These are the activations of a small neural network, seen along a few directions. Each row is one input.
Each table varies a few parts of the input and shows all the possible inputs, shuffled.
A made-up example of a description, with smaller parts first: line(4) and (point or ring(9) or (values(3) and ring(5))).
Shared parts are said once, and a part with two or three values counts as separate values.
In the rows, 128 means zero.

Other details of the inputs vary at random and push rows far along two fixed directions, the same in every table; ignore that.

Rows:
row 1: [136 100 211 169 130  90  67 110 129 150 150 179 142]
row 2: [153 107  32  67 152 140 222 155 116  69 114  64 111]
row 3: [134 114 197 181 142 126  87 110 121 187 131 144 181]
row 4: [139 149 214 187 140 106  75 113 134 170 137 118 223]
row 5: [101 170 208 163 107 116  56 101 150 153 127 148 210]
row 6: [109  68 135 138 112 103  93 129 103 112 148 190  51]
row 7: [125  79 128 135 133 137 122 134 112 165 126 136 116]
row 8: [155 150  89  88 148 162 204 131 143 114 106  79 148]
row 9: [ 86  69  98 144 107 120  84 143  91 144 142 170  56]
row 10: [171 208 130  78 143 139 193 116 187  71 113  82 174]
row 11: [ 98 113 109 141 111 127 101 136 110 134 136 149  93]
row 12: [ 92  64  96 149 115 119  90 137  83 137 146 170  64]
row 13: [136 233 180 161 128 148 117 106 159 159 120 105 213]
row 14: [144 189 110  69 134 146 181 125 179  86  99  68 202]
row 15: [109  20 113 127 130 104  96 133  89 131 138 165  99]
row 16: [133 164 116 130 123 132 140 127 136 102 140 137  80]
row 17: [166  89  80  97 151 139 202 141 113 105 130 126  50]
row 18: [107 191 113 118 110 148 125 127 152 124 119 106 148]
row 19: [149  49 140 154 145 116 127 130  95 151 150 170  50]
row 20: [109  72 125 113 121 115 100 133 121 135 127 143 132]
row 21: [122 165 155 161 123 137 107 121 129 162 127 130 150]
row 22: [131 212 219 191 118 115  71 102 155 153 146 156 162]
row 23: [144 111  32  60 141 143 213 160 125  79 111  63 106]
row 24: [122  28 114 148 136  99 107 150  79 143 145 144  89]
row 25: [ 96  91 119 123 112 119  99 126 112 118 128 154 119]
row 26: [120  64  55  64 127 129 164 148 118  92 116 119  89]
row 27: [116 170  80  65 113 146 170 130 155  77 102  94 143]
row 28: [112 134  24  35 112 150 196 146 140  59  99  93  89]
row 29: [ 78  50 107 121  99 113  78 137  97 133 132 175  77]
row 30: [131 236 181 158 123 149 112 110 166 163 116 104 208]
row 31: [157 131 213 190 144  91  86 119 127 156 153 144 157]
row 32: [160  89 113 128 149 108 158 142 110 104 146 123  80]
row 33: [137 231 179 163 131 148 118 104 157 157 119 105 216]
row 34: [137 105 107 117 138 120 145 144 119 123 126  98 135]
row 35: [ 91  66  97 147 112 119  89 138  85 139 146 171  61]
row 36: [137 109 112 115 139 146 156 135 127 144 116 113 125]
row 37: [140 144  84  66 135 141 183 130 153  83 107  85 163]
row 38: [125  88 194 183 134 120  77 118 112 194 135 157 152]
row 39: [100  66 101 148 114 127  98 142  82 165 139 166  58]
row 40: [171 250 119 109 139 157 201 120 170  98 116  85 139]
row 41: [171 249 119 110 140 158 200 118 172  97 117  83 138]
row 42: [126 191 228 168 112 107  68  98 162 138 137 162 180]
Description of these inputs: ring(6) and (values(2) or line(5)).
Question: The inputs of row 7 and row 39 match in every part but the ring(6) part. If row 36 is changed in the same way as row 7 into row 39, which row does it become?
Answer: row 30
Question: The inputs of row 40 and row 1 match in every part but the ring(6) part. If row 21 is changed in the same way as row 40 into row 1, which row does it become?
Answer: row 14
Question: Start at row 25 and move only the ring(6) part, one step at a time. The first step leads to row 12. Which rows follow, in order?
Answer: row 33, row 3, row 2, row 15
Question: Which other rows agree with row 24 in the ring(6) part? List them by row number.
Answer: row 2, row 4, row 23, row 31, row 32, row 34
Question: Start at row 12 and move only the line(5) part, one step at a time. The first step leads to row 35. Which rows follow, in order?
Answer: row 11, row 9, row 18

Rows:
row 43: [147 228 171 143 129 140 132 109 166 126 126 118 168]
row 44: [114  70  63  66 125 129 159 145 118  88 110 113 115]
row 45: [ 76  72 132 142  95 106  52 129 106 135 143 190  82]
row 46: [ 88  66 131 166 108 112  67 129  87 155 150 191  64]
row 47: [133 189 127 122 124 136 146 122 148 108 126 115 126]
row 48: [155 227 178 147 131 139 139 109 165 127 129 116 162]
row 49: [131 126 101 106 132 141 153 135 131 132 111  90 156]
row 50: [131  65  44  78 139 138 184 150 103 100 118 102  86]
row 51: [ 88 116 169 182 106 120  48 122 108 179 142 180 116]
row 52: [124  81 197 183 132 100  60 121 110 179 143 158 164]
row 53: [155  66  57  84 152 134 197 150 108  97 124 110  73]
row 54: [174 176 178 140 154 130 154 114 161 140 123  92 197]
row 55: [124 174 109 114 119 137 147 129 140 104 125 121 117]
row 56: [152 138 136 120 146 129 153 128 142 123 121  96 165]
Question: The inputs of row 48 and row 54 match in every part but one. If row 51 is changed in the same way as row 48 into row 54, which row does it become?
Answer: row 49
Question: What is each input in this table made of?
Answer: values(2) and (point or line(6))
Question: Which other rows does row 53 become when the values(2) part takes its other values? List them by row number.
Answer: row 43

Rows:
row 57: [131  34  79 111 138 119 149 149  91 120 135 141  62]
row 58: [153 148  87  95 142 144 189 134 136  99 119  95 118]
row 59: [131 165  91  99 125 146 166 131 144  98 119 107 117]
row 60: [128 169 109 109 121 140 147 128 144 110 119 112 130]
row 61: [126 160 175 147 125 126  99 116 146 148 125 122 192]
row 62: [125 164  89  92 121 146 163 131 144  99 117 108 118]
row 63: [126 187 186 162 120 124  92 110 149 146 135 139 164]
row 64: [133 166  88  95 126 146 171 132 142  94 118 108 109]
row 65: [144 165 189 164 135 123 108 113 144 154 131 126 177]
row 66: [119  46  97 123 130 118 126 143  92 130 136 147  75]
row 67: [119  47 147 158 132 105  86 132  93 157 143 164 101]
row 68: [130 157 167 145 131 126 109 119 145 144 124 119 183]
row 69: [100  55 159 165 119 102  60 127  96 165 143 175 118]
Question: What is each input in this table made of?
Answer: values(2) or line(5) or line(6)
Question: Start at row 63 and move only the line(5) part, one step at a time. The first step leads to row 64. Which rows follow, in order?
Answer: row 59, row 60, row 62
